These are the activations of a small neural network, seen along a few directions. Each row is one input.
Each table varies a few parts of the input and shows all the possible inputs, shuffled.
A made-up example of a description, with smaller parts first: one of 2 separate values, together with either a single point or one of 11 places around a ring or (one of 4 places along a line, together with one of 5 places around a ring).
Shared parts are said once, and a part with two or three values counts as separate values.
In the rows, 128 means zero.

Other details of the inputs vary at random and push rows far along two fixed directions, the same in every table; ignore that.

A family of inputs:
R1: [126  41  86  77 124 168 113 103 141 193  76]
R2: [171  86 141 121 109 163 152 121  94 188 131]
R3: [155 165 106 152 159  84  57 121 123 120 158]
R4: [144 172 137 154 158  93 111 173  91  94 123]
R5: [129 157  97  96 175 130  68 131 163  98  99]
R6: [181 111 177 155  67 144 207 112 127 161 174]
R7: [114 155 170 149  90 109 135 127 136  73 125]
R8: [ 75 132  99  89 189 152  64 138 152 141 113]
R9: [144 182 152 144 184  88 115 144 136 127 150]
R10: [148 135  96 148 168  96  72 115 106 135 158]
R11: [122 157 111 126 178 122 105 126 140  77 108]
R12: [147 161 114 132 145 109  92 167 120 142 106]
R13: [146 140 101 146 178  91  65 119  98 117 163]
R14: [108 168 148 152 110 127 155 118 139  79 137]
R15: [113 199 152 175 121  95 175 112 124  44 136]
R16: [110 102 168 164  69 172 205 112 114  98 160]
R17: [154 170 124 133 137 106  88 170 122 128 110]
R18: [ 99 176 145 133 143 133  94 143 155  80 134]
R19: [147 159  99 155 162  84  68 114 119 130 156]
R20: [134  91 116 141  99 162 188  94 131 128 116]
R21: [125 171 107 135 161  83 109 175 126 118 135]
R22: [111 171 132 129 155 111 128 124 118  58 132]
R23: [ 89 176 129 134 163 117 116 128 134  81 126]
R24: [191 105 170 158  49 157 197 112 108 175 142]
R25: [ 96 136 106  84 178 147  75 135 134 112 120]
R26: [131 128 109  87 195 110  86 163 134 147 157]
R27: [162  87 102 164  91 133 148  84 106 181 166]
R28: [130 177 174 194 105  75 169 120 135  33 112]
R29: [ 94  57 136 117  88 171 146 114 133 171 116]
R30: [159  85 153 156  70 135 230 125 114 150 188]
R31: [141 186 166 185 134  68 188 149 130  80 180]
R32: [138  75 100 120  93 182 177  91 141 159 109]
R33: [ 98 125 140 108 145 122  95 133 121  99 112]
R34: [160  83 109 129  81 162 164 137 105 202 114]
R35: [112 114 163 168  56 170 203 107 137 114 152]
R36: [162 118 151 192  58 129 218 135  83 136 135]
R37: [110  86 155 154  64 185 201 107 122 129 153]
R38: [164  84 142 118 116 156 166 117 119 195 158]
R39: [122 142  86  94 178 139  76 124 162 121  93]
R40: [173  80 135 120  99 169 156 116 100 207 126]
R41: [140 175 150 185 119  78 173 169 102  71 160]
R42: [104 130  92  64 165 118  46 129 152 144  83]
R43: [159  85 115  81 140 161 113 122 146 229 139]
R44: [131  39  88  69 127 172 102 109 141 185  80]
R45: [146 138 106  91 199 126  57 145 120 189  99]
R46: [156 180 143 135 166 102  93 145 125 140 116]
R47: [106 174 163 170 116 118 171 121 120  51 147]
R48: [114 158 160 154 114  89 151 119 115  60 120]
R49: [103 136 114  83 175 104  65 135 125 100  98]
R50: [ 91 190 172 193 119 114 170 130 134  50 148]
R51: [146  54 146 143  61 157 200  97 110 121 115]
R52: [156  69 117 104  87 152 177 125 144 206 166]
R53: [144  79  81  88 105 152 123 151 132 208 128]
R54: [124  78 145 145  46 141 212  87 111 135 120]
R55: [ 92 122 103  71 164 130  44 138 156 147  89]
R56: [146 179 172 177 155  85 166 135 120 107 163]
R57: [128  89 103  96  80 176 163  92 139 163 120]
R58: [142  51  72  70 125 167 113 155 113 211 131]
R59: [ 86 125 151 121 147 126  93 144 127  96 120]
R60: [133 162 152 173 135 112 171 118 118  33 133]
R61: [138 142  81 140 183  92  57 115 111 145 149]
R62: [160 181 170 180 133  96 155 134 107 116 132]
R63: [103  80 166 160  51 159 193 109 129 137 132]
R64: [111  65 132 105  83 166 147 109 123 158 114]
R65: [ 87 133 110  87 167 121  58 134 147 135  91]
R66: [ 85 155 150 132 145 112  82 146 152  96 112]
R67: [119 146 128 104 125 108  91 126 141 101 103]
R68: [118  79  91  59 110 197  96 111 156 187 114]
R69: [154  79 120  79 159 159 112 128 122 205 147]
R70: [110 144 106 100 156 133 108 118 131 107 118]
R71: [145 179 139 124 161  80 107 163 153 109 165]
R72: [100 127  90  70 169 117  57 125 145 145  82]
R73: [102 177 118 128 162 106 121 119 131  79 120]
R74: [151 108 157 173  80 117 235 127 116 134 186]
R75: [156  68  84  89 117 172 110 148 105 219 104]
R76: [100 167 183 167 105 106 126 143 143  61 131]
R77: [117 149 126 135 157  95 104 126 144  89  87]
R78: [133 181 146 192 122  70 178 167 104  74 154]
R79: [120 171 118 109 138 124 105 122 146  91 119]
R80: [127 124 103  83 161 122  52 134 162 124  77]
R81: [101  58 145 118  82 174 147 118 128 158 123]
R82: [103 167 146 158 116 125 164 115 132  80 136]
R83: [ 82 119 100  74 179 126  49 135 144 147  88]
R84: [151  93  91  89 104 144 115 159 134 189 133]
Each input here is: one of 6 places along a line, together with either a single point or one of 5 places around a ring or (one of 2 separate values, together with one of 4 places along a line).
- The inputs of R56 and R69 match in every part but the place on the line of 6. If R29 is changed in the same way as R56 into R69, which row does it become? => R59
- The inputs of R55 and R7 match in every part but the place on the line of 6. If R52 is changed in the same way as R55 into R7, which row does it become? => R71
- Change only the place on the ring of 5 in R12. List by row number the other rows that result. => R43, R46, R52, R53
- Change only the place on the line of 4 in R8. List by row number the other rows that result. => R20, R23, R73
- Change only the choice among 2 separate values in R28. List by row number the other rows that result. => R39

A family of inputs:
R85: [145  87 122 133  80 156 158  93 123 155 123]
R86: [113 110 107  76 148 152  82 141 153 170 113]
R87: [135  58 151 160  23 175 236  88 114 150 164]
R88: [145  41 112  98  63 191 179 108 124 201 116]
R89: [157 127 103 114 171 112  84 152 115 182 149]
R90: [114 163 111 128 176  94  66 133 127  94 112]
R91: [105 163 109 109 180 110  83 141 146 100 128]
R92: [138  78  85  92 119 162 116 107 130 176 107]
R93: [114 117 102 101 161 130  80 124 132 138 115]
R94: [109 188 178 185 119  83 161 148 123  46 150]
R95: [131 183 147 164 135  85 135 144 120  66 116]
R96: [107 117 107  98 163 139  84 126 135 140 122]
R97: [127 109 113 112 126 132 102 132 123 148 105]
R98: [122 182 151 161 149  91 122 124 131  66 131]
R99: [163 124  90  99 174 120  89 152 121 193 143]
R100: [119 177 162 166 135 104 146 121 130  68 142]
R101: [132 164 160 185 106 100 186 116 116  58 144]
R102: [111 118 102  81 155 143  90 148 148 154 114]
R103: [125 139 152 147 111 129 169 135 124 104 131]
R104: [125 148 109  98 169 115  59 143 140 134  93]
R105: [119 114 121  92 143 151 101 135 142 158 111]
R106: [170 181 160 182 138  80 150 145 109 112 171]
R107: [148  58 143 129  43 179 201 101 122 179 126]
R108: [120 109 119 108 133 136 106 135 127 146 111]
R109: [110 178 165 162 142  94 134 148 122  67 133]
R110: [115 114 110  97 140 148 101 120 147 150 129]
R111: [137 108 165 179  54 147 239  97 112 102 157]
- What do these inputs look like to the network? => one of 3 separate values, together with either a single point or (one of 2 separate values, together with one of 4 places along a line)
- The inputs of R98 and R101 match in every part but the choice among 3 separate values. If R100 is changed in the same way as R98 into R101, which row does it become? => R111
- Change only the place on the line of 4 in R104. List by row number the other rows that result. => R86, R105, R107
- Change only the choice among 2 separate values in R111. List by row number the other rows that result. => R103
- Change only the choice among 3 separate values in R106. List by row number the other rows that result. => R89, R99
- Change only the choice among 2 separate values in R85. List by row number the other rows that result. => R104
